These are the activations of a small neural network, seen along a few directions. Each row is one input.
Each table varies a few parts of the input and shows all the possible inputs, shuffled.
Descriptions start from the smaller parts, as in this example, which fits no table here: ring(5) and (point or ring(11) or (values(3) and line(4))).
Shared parts are said once, and a part with two or three values counts as separate values.

Rows:
r1: -.21 .07 .43 -.32 -.09 .18 .37 -.08 -.05 -.04 .08 .11 -.07
r2: -.02 -.26 -.43 .46 -.16 -.77 .33 -.32 -.26 .69 .01 -.55 .67
r3: -.04 -.08 -.40 .12 .18 .07 -.56 .04 .10 -.44 -.17 -.10 -.11
r4: -.32 -.02 .18 -.09 -.09 -.34 .03 .03 .53 -.41 .17 -.03 -.29
r5: .11 .15 .33 -.24 .01 .24 .26 -.10 -.20 .05 .13 .26 -.16
r6: -.11 -.17 -.31 .16 -.12 -.31 .42 -.36 -.50 .91 .08 -.55 .70
r7: -.15 -.03 .23 .05 -.11 -.38 .11 .00 .25 -.31 .01 .21 -.31
r8: .19 -.06 -.25 .23 .06 -.09 -.37 .27 .03 -.24 -.17 .25 .08
r9: .34 .21 .12 -.04 .09 .43 -.01 .21 -.14 .24 -.06 .05 -.12
r10: .14 -.02 .15 .08 .00 -.32 .02 .01 .10 -.20 .01 .36 -.37
r11: -.38 .04 .33 -.43 -.10 .25 .27 -.04 .30 -.14 .24 -.11 -.11
r12: -.10 .01 -.25 -.13 .21 .69 -.41 -.08 -.07 -.12 -.06 -.19 .09
r13: .36 .06 -.01 .22 .03 -.15 -.23 .28 .08 -.09 -.15 .14 -.30
r14: .17 .10 -.12 -.05 .09 .47 -.23 .14 -.16 .07 -.11 .16 .30
Changing only one part turns r5 into r10. The same change can be made to r11. Which row results? -> r4
Describe the family of inputs behind these rows. -> values(2) and (point or line(6))
Which other rows does r7 become when the values(2) part takes its other values? List them by row number. -> r1

Rows:
r15: -.09 .08 .37 -.16 -.03 .02 .02 .09 .32 -.43 .04 .29 -.48
r16: .02 -.08 -.06 .19 -.20 -.64 .48 -.10 -.26 .66 .06 -.22 .44
r17: -.10 .08 .39 -.15 -.03 .03 .05 .08 .27 -.39 -.01 .23 -.52
r18: .16 .11 .02 -.05 .14 .32 -.39 .27 .11 -.44 -.14 .26 -.33
r19: -.05 .07 .31 -.18 -.01 .01 -.06 .11 .42 -.50 .15 .44 -.38
r20: .03 -.17 -.37 .39 -.11 -.28 .05 -.01 -.24 .44 -.20 -.34 .66
r21: -.40 -.26 -.24 .05 -.12 -.49 .27 -.42 -.19 .17 .10 -.33 .35
r22: .17 .11 .03 -.03 .14 .35 -.39 .26 .05 -.41 -.19 .19 -.36
r23: .16 .10 .01 -.07 .13 .30 -.40 .27 .17 -.47 -.09 .31 -.31
r24: -.08 .08 .35 -.17 -.02 .02 -.01 .10 .36 -.46 .08 .35 -.44
r25: .17 .11 .04 -.01 .14 .37 -.38 .26 -.03 -.36 -.25 .12 -.38
r26: .15 .10 .01 -.10 .13 .25 -.40 .26 .26 -.51 .01 .41 -.27
r27: -.27 .20 .39 -.49 -.06 .60 .47 -.16 -.15 .27 .22 -.19 .20
r28: -.17 -.20 -.08 .17 -.23 -.57 .45 -.11 -.14 .42 -.01 -.35 .49
r29: -.01 -.10 -.52 .24 .06 -.09 -.23 -.13 .08 .33 .00 -.59 .32
r30: .15 .10 .01 -.09 .13 .27 -.40 .27 .22 -.49 -.04 .37 -.29
r31: .23 -.07 -.36 .41 -.07 -.33 .07 .00 -.38 .70 -.12 -.22 .55
r32: -.07 .09 .04 -.42 .10 .95 .05 -.07 -.31 .34 .07 -.09 .33
r33: .42 -.05 -.32 .35 .06 -.11 .17 -.22 -.55 .77 -.03 -.13 .41
r34: -.06 .07 .33 -.18 -.02 .02 -.04 .11 .39 -.48 .12 .40 -.41
r35: -.20 -.23 -.53 .24 .08 -.15 -.21 -.35 -.29 .12 -.11 -.27 .53
r36: -.24 -.16 -.23 .09 -.09 -.43 .20 -.21 .14 .34 .24 -.62 .18
r37: .21 -.06 -.01 .13 -.11 -.44 .53 -.37 -.45 .74 .15 -.17 .28
r38: -.11 .08 .42 -.14 -.03 .03 .09 .07 .20 -.34 -.05 .16 -.56
Changing only one part turns r35 into r21. The same change can be made to r23. Which row results? -> r24
Describe the family of inputs behind these rows. -> values(2) and (point or line(5) or line(6))
Which other rows does r28 become when the line(5) part takes its other values? List them by row number. -> r16, r21, r36, r37

Rows:
r39: -.41 -.05 .24 -.22 -.15 -.21 .17 .11 .27 -.52 .04 .26 -.27
r40: -.04 -.07 -.12 .00 .10 .08 -.56 .29 .12 -.55 -.24 .25 -.06
r41: .17 -.02 -.17 .12 -.10 -.43 .26 -.05 -.38 .55 .11 .21 .57
r42: -.41 -.12 -.27 -.01 .03 .15 .07 -.48 -.30 .46 .00 -.38 .44
r43: .08 .12 -.06 -.04 .10 .64 -.46 .27 .17 -.37 -.02 .24 .01
r44: -.15 -.22 -.42 -.03 -.02 -.10 .03 -.15 .08 .32 .17 -.70 .33
r45: .22 -.17 -.03 .41 -.19 -.46 .27 .06 -.03 .54 -.14 -.10 .24
r46: .06 -.15 -.19 .12 .00 -.05 .28 -.39 -.71 .30 -.08 -.09 .54
r47: -.23 .15 .49 -.39 -.03 .28 .26 -.03 .36 -.35 .17 .24 -.07
r48: .04 .11 -.14 .30 -.09 -.42 .13 .09 .07 .41 .00 -.66 .14
r49: -.10 -.07 .24 .07 -.01 -.45 .07 -.12 .27 -.36 .20 .21 -.60
r50: .38 .23 .05 -.11 .25 .72 -.25 .34 -.11 .00 -.11 .15 -.39
r51: .08 .24 .59 -.46 -.06 .41 .25 .04 .01 .05 .12 .11 -.48
r52: .30 .03 -.22 .23 .17 -.16 -.50 .02 .17 -.48 -.22 .26 -.40
Describe the family of inputs behind these rows. -> ring(6) or (values(2) and line(4))
Which other rows does r52 become when the line(4) part takes its other values? List them by row number. -> r40, r43, r50

Rows:
r53: .17 -.03 .20 .15 -.03 -.25 -.10 .19 .22 -.31 -.07 .50 -.31
r54: .42 .05 -.08 .13 .13 .25 -.39 .27 .02 -.27 -.21 .42 -.16
r55: .10 .06 -.20 -.02 .14 .28 -.46 .22 .07 -.47 -.10 .30 .01
r56: .38 .24 .24 -.01 .06 .28 -.15 .26 -.10 -.11 -.13 .27 -.37
r57: -.16 -.03 -.11 -.17 .14 .47 -.40 .04 .01 -.50 -.16 .05 -.15
r58: -.07 -.14 -.06 .00 -.12 -.47 .48 -.41 -.36 .44 .15 -.13 .46
r59: .16 .19 .23 -.26 .13 .47 -.07 .24 .14 -.11 .11 -.01 -.40
r60: -.11 .12 .12 -.25 .14 .63 -.22 -.05 .21 -.31 .08 -.02 -.20
r61: .11 -.09 -.26 .03 .01 .07 .14 -.24 -.55 .66 .05 -.11 .52
r62: -.02 -.19 -.25 .39 -.08 -.66 .30 -.32 -.24 .37 .01 -.31 .28
r63: -.28 -.06 .20 -.13 -.23 -.16 .63 -.21 -.16 .41 .14 -.18 .46
r64: -.31 .07 .32 -.29 -.02 .16 .06 -.14 .41 -.32 .18 .06 -.33
r65: .13 .15 .46 -.04 -.06 -.20 .19 .15 .13 -.16 -.05 .31 -.49
r66: .12 -.08 -.55 .34 .04 -.19 -.25 .06 -.01 .45 -.15 -.63 .42
r67: -.14 -.22 -.29 .33 -.18 -.71 .09 -.07 .17 .27 .07 -.56 .21
r68: -.07 .03 .00 -.09 -.06 .36 .29 -.06 -.35 .58 .00 -.23 .56
r69: -.16 -.01 .04 -.03 .01 -.19 -.21 .13 .27 -.54 .04 .38 -.12
r70: .17 -.09 -.48 .39 .08 -.11 -.08 -.17 -.41 .57 -.14 -.30 .40
r71: -.36 -.09 .11 -.19 .01 .00 -.13 -.03 .18 -.54 -.04 .13 -.26
r72: -.07 .13 .39 -.27 -.10 -.02 .26 .12 .34 -.11 .21 .06 -.52
Describe the family of inputs behind these rows. -> values(2) and (line(4) or ring(6))

Rows:
r73: -.28 -.19 -.11 .07 -.14 -.36 .47 -.60 -.41 .60 .20 -.54 .31
r74: .44 .17 .04 -.08 .11 .53 -.24 .25 -.07 .20 .00 .21 -.06
r75: -.07 .07 -.21 .01 .08 -.03 -.48 .15 .44 -.38 .05 -.20 -.35
r76: .16 .13 -.01 -.20 .12 .59 -.23 .23 -.16 -.08 .08 .38 .12
r77: .21 -.15 -.60 .21 .20 .05 -.07 -.43 -.59 .67 -.01 -.11 .58
r78: .01 -.10 -.08 .24 -.31 -.76 .60 -.10 -.11 .57 .12 -.19 .62
r79: -.13 .06 .12 -.06 .06 .37 -.17 -.01 -.17 -.45 -.28 .26 .05
r80: -.26 -.15 -.22 -.11 .06 .15 -.36 .03 .44 -.54 .04 -.08 -.11
r81: -.03 -.16 -.07 .04 .04 .05 -.26 .10 -.07 -.59 -.28 .24 -.14
r82: .06 -.18 -.43 .21 .11 -.10 .13 -.47 -.72 .61 -.15 -.40 .43
r83: .36 .14 .07 .24 .10 .14 -.16 .21 -.08 -.10 -.28 -.06 -.39
r84: -.24 -.22 -.48 .06 .09 -.09 .10 -.52 -.30 .59 .19 -.81 .52
r85: .11 -.16 -.35 .45 -.14 -.41 .13 .07 -.45 .61 -.35 -.41 .71
r86: .16 -.15 -.24 .09 .11 .16 -.49 .11 .03 -.43 -.06 .45 .01
r87: -.31 .08 .38 -.34 -.08 .25 .31 .09 .04 -.12 .08 .14 -.20
r88: -.36 .07 -.03 -.22 .08 .39 -.28 -.08 .36 -.45 .03 -.06 .07
r89: -.06 -.09 -.12 .04 -.18 -.49 .61 -.63 -.36 .57 .33 -.19 .37
r90: -.02 .14 .16 -.24 .05 .49 -.01 .20 -.29 -.20 -.17 .16 -.02
r91: .07 .16 .10 -.29 .04 .48 -.11 .15 .33 .05 .10 -.35 -.24
r92: -.16 .00 .17 .02 -.04 -.40 -.10 .09 .25 -.32 -.02 .09 -.55
r93: -.05 .10 .47 -.24 -.13 .17 .27 .09 .13 .17 .03 .00 -.41
r94: -.33 -.20 .15 -.09 -.09 -.21 .03 -.03 .26 -.46 -.03 .21 -.30
r95: .53 .12 -.13 .26 .18 .23 -.35 .24 .04 .04 -.07 .21 -.23
r96: .35 .08 -.29 .19 .19 -.02 -.57 .22 .05 -.25 -.08 .36 -.20
r97: .24 .11 .36 .05 -.04 -.32 .33 .02 .26 .03 .19 .17 -.40
r98: .03 .08 .34 .08 -.03 -.12 .17 .09 .26 -.01 -.01 -.05 -.57
r99: .08 .03 .21 -.02 -.02 -.54 .06 .03 .26 -.30 .16 .31 -.36
r100: .29 -.10 -.55 .44 -.04 -.27 -.04 .11 -.29 .72 -.20 -.10 .80
r101: .05 .06 -.06 -.02 .12 .45 -.41 .01 -.06 -.30 -.05 .46 .19
r102: -.24 .03 .38 -.22 -.06 -.14 .22 -.19 .13 -.33 .12 .44 -.03
r103: -.25 -.19 -.07 .28 -.30 -.65 .46 -.08 -.13 .63 .01 -.52 .57
r104: .27 .17 .24 -.11 .03 .46 -.04 .22 -.21 .05 -.25 -.03 -.21
r105: -.44 .01 .33 -.17 -.07 .09 .14 -.14 .13 -.34 -.05 .27 -.13
r106: -.11 -.16 .21 -.13 -.07 -.38 .14 -.07 .23 -.44 .13 .41 -.14
r107: -.18 -.19 -.43 .31 -.16 -.38 .11 .04 .01 .63 .01 -.81 .77
r108: .14 .14 .48 -.25 -.12 -.05 .41 .03 .15 .16 .25 .20 -.24
r109: -.12 .10 .43 -.35 -.09 .03 .39 .04 .05 -.10 .27 .33 -.06
r110: .14 .13 -.04 .08 .11 .23 -.25 .17 .45 -.09 .07 -.38 -.40
r111: -.21 .14 .04 -.41 .09 .53 -.07 .14 .26 -.21 .16 -.15 -.01
r112: .17 .08 -.11 .16 .10 -.13 -.38 .21 -.08 -.40 -.30 .12 -.39
Describe the family of inputs behind these rows. -> line(5) and (values(2) or ring(6))
Changing only the line(5) part turns r89 into r77. The same change can be made to r97. Which row results? -> r95
Which other rows does r77 become when the values(2) part takes its other values? List them by row number. -> r100
Which other rows does r87 become when the line(5) part takes its other values? List them by row number. -> r76, r90, r109, r111
